A small network was shown many inputs. Here are its activations along a few directions, one row for each input.
In each table, some parts of the input vary, and every possible input appears once, in random order.
A made-up example of a description, with smaller parts first: one of 4 places along a line, together with either a single point or one of 11 places along a line or (one of 3 separate values, together with one of 8 places around a ring).
Shared parts are said once, and a part with two or three values counts as separate values.
(in the rows, 100 means zero)

Rows:
x1: [72, 131, 70, 107, 97, 27, 44, 155, 151, 119, 89, 123, 92]
x2: [91, 125, 75, 134, 129, 12, 138, 134, 148, 91, 77, 122, 73]
x3: [96, 94, 98, 116, 105, 101, 157, 102, 71, 93, 98, 98, 121]
x4: [102, 99, 110, 67, 101, 126, 53, 88, 99, 103, 111, 97, 104]
x5: [109, 111, 119, 76, 87, 130, 51, 92, 110, 105, 119, 92, 99]
x6: [93, 83, 81, 78, 77, 124, 64, 98, 91, 118, 108, 94, 118]
x7: [91, 81, 107, 82, 87, 123, 58, 92, 97, 116, 102, 86, 107]
x8: [110, 84, 92, 116, 96, 107, 149, 83, 85, 88, 95, 99, 101]
x9: [115, 84, 116, 117, 105, 105, 144, 84, 85, 93, 90, 94, 86]
x10: [72, 96, 86, 79, 86, 122, 73, 115, 79, 116, 104, 91, 136]
x11: [125, 100, 118, 110, 121, 110, 137, 80, 87, 77, 99, 104, 85]
x12: [126, 114, 127, 118, 108, 113, 133, 78, 97, 81, 109, 99, 79]
Describe the family of inputs behind these rows.
> one of 2 separate values, together with either a single point or one of 5 places along a line
The inputs of x5 and x12 match in every part but the choice among 2 separate values. If x10 is changed in the same way as x5 into x12, which row does it become?
> x3
Which other rows does x7 become when the choice among 2 separate values takes its other values? List them by row number.
> x9

Rows:
x13: [109, 119, 98, 121, 114, 74, 122, 107, 121, 91, 99, 111, 80]
x14: [104, 93, 106, 83, 86, 151, 106, 84, 68, 100, 122, 85, 129]
x15: [86, 99, 86, 118, 121, 69, 134, 122, 97, 99, 83, 103, 102]
x16: [105, 102, 89, 124, 97, 70, 126, 105, 118, 98, 90, 109, 87]
x17: [72, 110, 99, 75, 73, 99, 17, 123, 115, 129, 107, 100, 115]
x18: [91, 96, 86, 119, 111, 65, 133, 114, 102, 100, 83, 104, 100]
x19: [105, 89, 118, 86, 89, 151, 88, 72, 70, 97, 112, 89, 113]
x20: [109, 110, 92, 124, 102, 71, 123, 107, 120, 91, 95, 107, 79]
x21: [108, 126, 106, 114, 123, 72, 123, 108, 116, 86, 98, 109, 81]
x22: [77, 105, 72, 64, 91, 91, 19, 121, 124, 119, 104, 106, 114]
x23: [119, 67, 115, 79, 90, 142, 79, 68, 82, 108, 104, 87, 94]
x24: [107, 77, 125, 76, 92, 154, 79, 69, 81, 102, 107, 79, 104]
x25: [107, 121, 115, 113, 126, 71, 124, 111, 112, 84, 96, 111, 88]
x26: [105, 91, 110, 80, 85, 156, 98, 82, 64, 100, 113, 89, 123]
x27: [95, 96, 85, 121, 99, 66, 131, 108, 109, 98, 88, 110, 92]
Describe the family of inputs behind these rows.
> either one of 2 separate values or one of 5 places along a line or one of 8 places along a line
List by row number the other inputs of the same sort as x27.
> x13, x15, x16, x18, x20, x21, x25

Rows:
x28: [104, 107, 71, 133, 121, 36, 171, 125, 134, 92, 89, 108, 90]
x29: [119, 69, 123, 80, 107, 130, 92, 67, 75, 100, 100, 95, 99]
x30: [109, 77, 105, 92, 72, 155, 104, 73, 72, 100, 106, 84, 109]
x31: [118, 74, 101, 96, 72, 147, 109, 63, 68, 98, 114, 96, 111]
x32: [105, 91, 87, 75, 51, 132, 49, 85, 102, 116, 118, 101, 111]
x33: [101, 116, 99, 56, 85, 137, 41, 97, 95, 105, 127, 101, 123]
x34: [99, 135, 108, 150, 113, 31, 152, 132, 124, 90, 84, 117, 80]
x35: [94, 83, 107, 95, 64, 150, 82, 76, 81, 114, 111, 78, 109]
x36: [112, 100, 111, 72, 106, 151, 95, 77, 64, 88, 123, 97, 126]
x37: [98, 87, 100, 88, 61, 143, 55, 85, 95, 117, 116, 85, 111]
x38: [103, 134, 109, 149, 112, 37, 163, 138, 115, 98, 93, 117, 82]
x39: [93, 131, 106, 145, 117, 26, 145, 125, 129, 81, 83, 121, 78]
x40: [98, 80, 121, 75, 94, 127, 42, 91, 99, 118, 104, 84, 101]
x41: [106, 111, 64, 132, 134, 35, 145, 124, 133, 86, 83, 115, 67]
x42: [93, 76, 128, 80, 98, 133, 67, 82, 86, 115, 98, 77, 99]
x43: [87, 109, 117, 73, 98, 154, 71, 91, 76, 104, 120, 80, 125]
x44: [94, 112, 111, 67, 95, 147, 47, 98, 89, 107, 125, 87, 124]
x45: [98, 123, 84, 137, 130, 29, 131, 120, 138, 82, 76, 128, 66]
x46: [105, 84, 110, 63, 84, 118, 36, 91, 105, 116, 106, 99, 100]
x47: [103, 103, 115, 69, 105, 159, 90, 87, 69, 90, 115, 86, 124]
x48: [47, 69, 63, 88, 91, 90, 95, 130, 65, 124, 78, 101, 150]
x49: [103, 119, 70, 133, 134, 32, 134, 119, 135, 87, 76, 122, 65]
x50: [109, 72, 127, 77, 106, 138, 87, 77, 79, 102, 91, 84, 97]
x51: [95, 128, 96, 144, 124, 28, 138, 122, 135, 81, 79, 129, 72]
x52: [107, 110, 65, 132, 128, 34, 158, 125, 134, 91, 85, 108, 82]
Describe the family of inputs behind these rows.
> either a single point or one of 9 places along a line or (one of 3 separate values, together with one of 5 places along a line)
Start at x28 and move only the place on the line of 9, one step at a time. The first step leads to x52. Which rows follow, in order?
> x41, x49, x45, x51, x39, x34, x38
Which other rows does x44 become when the place on the line of 5 takes its other values? List them by row number.
> x33, x36, x43, x47
Which other rows does x37 become when the choice among 3 separate values takes its other values? List them by row number.
> x40, x44

Rows:
x53: [83, 90, 94, 144, 98, 69, 151, 107, 101, 96, 73, 98, 92]
x54: [84, 131, 66, 117, 121, 73, 146, 125, 103, 80, 98, 111, 119]
x55: [56, 94, 52, 90, 84, 51, 40, 137, 109, 131, 91, 111, 117]
x56: [116, 103, 118, 87, 88, 123, 74, 69, 92, 95, 110, 99, 91]
x57: [93, 88, 104, 85, 89, 132, 102, 101, 69, 102, 96, 102, 124]
x58: [81, 114, 83, 86, 93, 61, 18, 130, 153, 125, 89, 115, 92]
x59: [118, 137, 116, 123, 105, 60, 126, 118, 126, 92, 111, 116, 80]
x60: [131, 85, 103, 114, 134, 62, 128, 90, 124, 92, 80, 111, 52]
x61: [110, 106, 130, 79, 95, 130, 77, 85, 97, 86, 106, 104, 93]
x62: [105, 105, 133, 85, 114, 124, 71, 87, 96, 90, 118, 96, 107]
x63: [114, 150, 92, 116, 133, 74, 118, 119, 124, 73, 112, 119, 82]
x64: [100, 118, 132, 74, 116, 126, 74, 96, 99, 97, 111, 82, 97]
x65: [98, 85, 92, 92, 81, 124, 99, 86, 64, 109, 100, 97, 121]
x66: [101, 65, 78, 116, 121, 60, 154, 96, 105, 93, 69, 103, 88]
x67: [112, 93, 112, 87, 84, 138, 77, 65, 109, 103, 118, 94, 86]
x68: [82, 100, 105, 79, 109, 128, 100, 112, 68, 113, 102, 80, 128]
x69: [89, 117, 90, 125, 93, 60, 153, 125, 106, 99, 98, 108, 117]
x70: [126, 86, 108, 87, 77, 136, 73, 72, 111, 98, 111, 83, 90]
x71: [114, 109, 119, 143, 111, 70, 124, 100, 119, 92, 85, 106, 55]
x72: [86, 88, 106, 90, 107, 124, 96, 102, 67, 105, 107, 93, 138]
x73: [107, 65, 81, 92, 71, 136, 97, 92, 79, 112, 106, 81, 117]
x74: [94, 73, 85, 91, 77, 139, 102, 84, 79, 116, 111, 92, 115]
Describe the family of inputs behind these rows.
> one of 2 separate values, together with either a single point or one of 4 places along a line or one of 6 places along a line
The inputs of x63 and x54 match in every part but the choice among 2 separate values. If x71 is changed in the same way as x63 into x54, which row does it become?
> x53
Which other rows does x66 become when the choice among 2 separate values takes its other values? List them by row number.
> x60
